A small network was shown many inputs. Here are its activations along a few directions, one row for each input.
Each table varies a few parts of the input and shows all the possible inputs, shuffled.
Descriptions start from the smaller parts, as in this example, which fits no table here: one of 3 separate values, together with either a single point or one of 9 places around a ring or (one of 6 places along a line, together with one of 8 places around a ring).
Shared parts are said once, and a part with two or three values counts as separate values.

Other details of the inputs shift rows strongly along two fixed directions, in all tables alike. That doesn't count.

Table:
R1: [ 12  -4 -11  18  13 -25  -8  -7  25  -5  15  34  11   1  -2  -5]
R2: [ 32   2  17 -22 -24  38 -27  -3  24   4  -8 -13 -10 -33  -1 -13]
R3: [-36 -25   8  26  -4 -38  20 -30 -29  -3  -7  -1  -2  30   1   2]
R4: [ 38   6  13 -24 -19  43 -27   0  22   7  -9 -18  -7 -32  -1 -13]
R5: [  6   8 -22  16 -20 -43   8  36   6   0  33  21   1 -21  16  21]
R6: [-22  18   8 -33  24  55  23  13 -51   1 -38 -59  -7  28  -5   0]
R7: [ 23   9  -9  10   9 -10 -26  -5  33   8  28  29   8 -20   4  15]
R8: [ -1   8 -30   6   1 -36  19  51  21 -15  27  41  11  -4  -1   1]
R9: [-19   5  25 -23  10  41   5 -17 -19   1 -30 -35 -12  15  -9 -13]
R10: [ 25  11 -13  11  12 -11 -26  -5  32   8  28  29   9 -18   5  15]
R11: [  3  35   1 -49   8  47   8  54  17 -16 -11  -7 -10 -18  -4 -17]
R12: [-28 -27  13  30 -32 -40   7 -36 -34  10   2 -12 -11  11   8  18]
R13: [-35  14  11 -39  -4  37  40  41 -39 -15 -36 -49 -18  21 -10 -17]
R14: [-35 -12   8  26   9 -36  19 -30 -33  -1  -5  -3  -3  36  -3   6]
R15: [ 32   7 -16 -28   1  44  -1  37   3  -1 -12 -21  14 -15   2 -10]
R16: [-33 -23   1  26   1 -37  22 -28 -31   0  -7  -4   1  34   0   2]
R17: [-15 -19  -2  32 -14 -36   2 -37 -42  16   4 -22  -2  18  11  24]
R18: [ 26  -9 -19  14   1 -18 -17  -5  23   3  18  27  14 -12   4  -2]
R19: [-32 -34   7  27 -24 -40  15 -30 -31   5  -5  -6  -4  20   6   6]
R20: [ 24 -12 -14  14  -6 -24 -15  -5  28   2  19  34  12 -16   3  -4]
R21: [-18  -3  31 -17  -3  23   9  -8  -7  -9 -26 -18 -16  10 -11 -20]
R22: [-27   0 -18  25  25 -31  32   7 -50  -2  -2 -10   9  43  -2  22]
R23: [-13  -1  -5 -20   9  37  29  21 -42  -3 -36 -48   3  27  -8  -8]
R24: [-14   8  19 -22  14  46   2 -17 -23   3 -31 -40  -9  18  -7 -12]
R25: [ 20   5  -7  11   1 -14 -23  -6  32   8  28  31   5 -21   4  15]
R26: [ 14  13  -7  11  28 -14 -19  -6  33  -2  25  42  11  -7  -3   6]
R27: [ 36  18  -4 -32  -4  54  -7  31  -6   4 -14 -39   2 -21   7   0]
R28: [ 11  13 -28  11  18 -11  -2  18  -1   7  25  14  13  -5  12  33]
R29: [-40 -24  11  26 -18 -33  11 -34 -31  11   4  -6  -9  16   4  21]
R30: [ 25 -12 -15  15  -2 -21 -17  -7  26   2  19  31  13 -14   3  -3]
R31: [-31 -11   0  29  13 -33  16 -29 -36   2  -4  -6   1  38  -2   8]
R32: [ 31  23  12 -28  17  44 -22  11  41 -10 -10   8  -2 -17 -13 -27]
R33: [ 13  -3 -16  18  15 -22  -7  -5  19  -2  14  30  13   3  -2  -4]
R34: [ 24  -6   9 -20 -15  28 -16   1  26  -2 -11  -1  -1 -23  -2 -23]
R35: [ 12   0  17 -20  -6  24  -8   8  33 -11 -12  12  -5 -15  -8 -27]
R36: [  8   4   3  15  12 -25 -12  -7  32 -10  19  45   4  -5  -6  -4]
R37: [ 16  18  19 -27  10  43 -19   1  35  -6  -6  10  -5 -19 -10 -19]
R38: [-35 -20   8  27 -14 -31   8 -38 -33  14   5 -10  -7  18   6  25]
R39: [  2  26  -2 -40 -11  40   6  50  14  -4  -9 -20 -13 -29   7  -2]
R40: [ 29  -2  -8  19  -8 -23 -26 -14  19   9  26  20   5 -21   8  14]
R41: [  2   4   5  11   9 -20 -14  -7  35  -6  23  50   3 -12  -6   2]
R42: [-26  -5   1 -31 -31  28  37  38 -41  -1 -32 -58 -10   9   4 -14]
Description of these inputs: one of 6 places around a ring, together with either one of 2 separate values or one of 5 places along a line.
Q: The inputs of R41 and R12 match in every part but the place on the ring of 6. If R11 is changed in the same way as R41 into R12, which row does it become?
A: R5
Q: The inputs of R14 and R25 match in every part but the place on the ring of 6. If R22 is changed in the same way as R14 into R25, which row does it become?
A: R28
Q: Which other rows agree with R8 in the place on the ring of 6? List them by row number.
A: R1, R3, R16, R23, R33, R35
Q: Which other rows agree with R15 in the place on the ring of 6? List them by row number.
A: R18, R19, R20, R30, R34, R42
Q: Which other rows does R5 become when the choice among 2 separate values takes its other values? List them by row number.
A: R27
Q: Which other rows does R31 become when the place on the line of 5 takes its other values? List them by row number.
A: R14, R21, R32, R36
